Each row below is a small network's average activation on inputs in which a field has the value named, seen along a few directions.
Related values have similar rows: they may be neighbours, one step apart, or belong to one group.
Strong random noise was added to every row along 2 fixed directions; ignore it. To show where, here is one row again and again, with new noise each time:
[  16   -2   51  289 -218  -54   57  -72  -22 -310  124  127  219   58
  201   99]
[  27  -96   23  336 -315  -51   35 -212  -54 -435   35  205  256   84
  285  171]
[-10   1 186 118  36 -71 126 129  29  -1 297   0 -67 126 -64 -59]
[  40 -414   65  318 -390  -59   29 -486 -108 -546  -91  338   94  240
  298  257]


Values of S:
s11: [ 137  -38  107   10  -60    0  106   33  104 -232  259 -106   -3   76
   88  -60]
s4: [-148  123 -137  -27  -65  199 -196 -132   84  151 -390  149   19 -156
  -72  177]
s2: [ 171   -6   -3  160  -46  -64   24   88  -44 -111  284 -182  125   17
   83  -97]
s15: [ -35  247 -166 -334  308  -94  234  277 -108  405  103  -37   92 -191
  -95 -179]
s10: [  63 -353  -62 -265  288 -166  224  -73 -180  301 -122   96 -234  154
 -110 -225]
s5: [  25  133 -264   77 -373  175 -387 -452  -86 -371 -676  261  389 -342
  564  268]
s8: [ 101  -28   19  332 -230    0   -6  -43    4 -165  133   43  203   -1
  205   16]
s1: [-137  164 -192 -255  187   -2 -125   50   15  258 -230    3   -8  -90
 -130   23]
s13: [  12 -304 -179  -71  -81 -101  271 -229 -171 -131 -107  154   58  136
   15  110]
s16: [ -68  338 -155  166 -269  215 -270 -130  113 -285 -484  -28  350 -319
  237  291]
s3: [  68   28   14  -92  292  -18  288  385  -69  256  304 -223  -10    6
 -196 -282]
s7: [-101  -89  -20    9 -191  184 -320 -291  124 -235 -374   15 -227   22
   28  121]
s9: [  53 -672  363  -44  -96   58 -329 -465   44  -56  -97  172 -728  425
 -256  125]
s14: [ 100 -142   72  -25   54 -175  127   77  -40  -32  162  -84    0  132
  -98  -46]
s12: [-120  116 -149 -260    5 -136   90   50 -120   -8 -219   25  357  -89
  129   95]
s6: [ -60 -226  116   86   -3  193 -237 -245  101   49    7   24 -509   71
 -138   73]
S is arranged as a ring.
Name the neighbours of s12, in listed order.
Answer: s15, s1
Name the neighbours of s4, in listed order.
Answer: s5, s16
Name the neighbours of s9, in listed order.
Answer: s8, s6
Name the neighbours of s3, in listed order.
Answer: s13, s14

Values of H:
h9: [ 206  -76  131  130  -17  -90  186  199   49 -155  352 -306   66   49
   43 -157]
h14: [-161 -325 -329 -360   -5   13  108 -321 -139  -72 -363  290 -150   77
  189   75]
h8: [-279 -188  -78 -201  -83   -9  -43 -466 -154 -192 -471  345   -7   43
   80  227]
h5: [  60  163  126  407 -224   68 -229 -125   98 -269   33   -4  126  -36
  184  237]
h6: [-173 -418  394 -234  -18  261 -289 -237  164  -19 -204  -61 -683  242
 -272   41]
h11: [  38   44   60  583 -461    2 -223 -117  -32 -593  224   64  652 -132
  498  126]
h15: [-148 -251  306   60 -101   99 -267 -306  138  121  -79   28 -475   98
  -73  179]
h3: [ 205 -180  268  -35  507 -104  389  315 -125  505  602 -189 -533  338
 -412 -446]
h1: [ -65  838 -241  -15  -12  133 -305  555  286  183 -111 -234  386 -397
   65  -48]
h16: [  66 -275  130  -45  -67   80 -298 -416  111   38 -306  199 -634  132
 -243  184]
h2: [  73 -682  224 -246  252 -266  425   27 -150  251  226   71 -260  393
 -224 -161]
h4: [ -53  429 -639  -13 -230   74  -21  -40  -90 -227 -385   16  675 -401
  330  144]
h10: [  18  -95 -329  -44 -181  -72  244 -253 -247 -340 -322  220  383   -5
  130  312]
h7: [-137  383  -17 -135  272   87 -162  352   45  520  -96 -121    2 -315
 -284 -168]
h13: [ 287 -443  272  239 -215  -70   25 -248   14 -299  162  220 -300  463
   79  -33]
h12: [ 153 -960  -58 -140   13 -251  397 -741 -331 -281 -133  367 -180  429
   94   95]
H is arranged as a ring.
Name the neighbours of h11, in listed order.
Answer: h5, h13
Name the neighbours of h1, in listed order.
Answer: h16, h7
Name the neighbours of h2, in listed order.
Answer: h3, h12
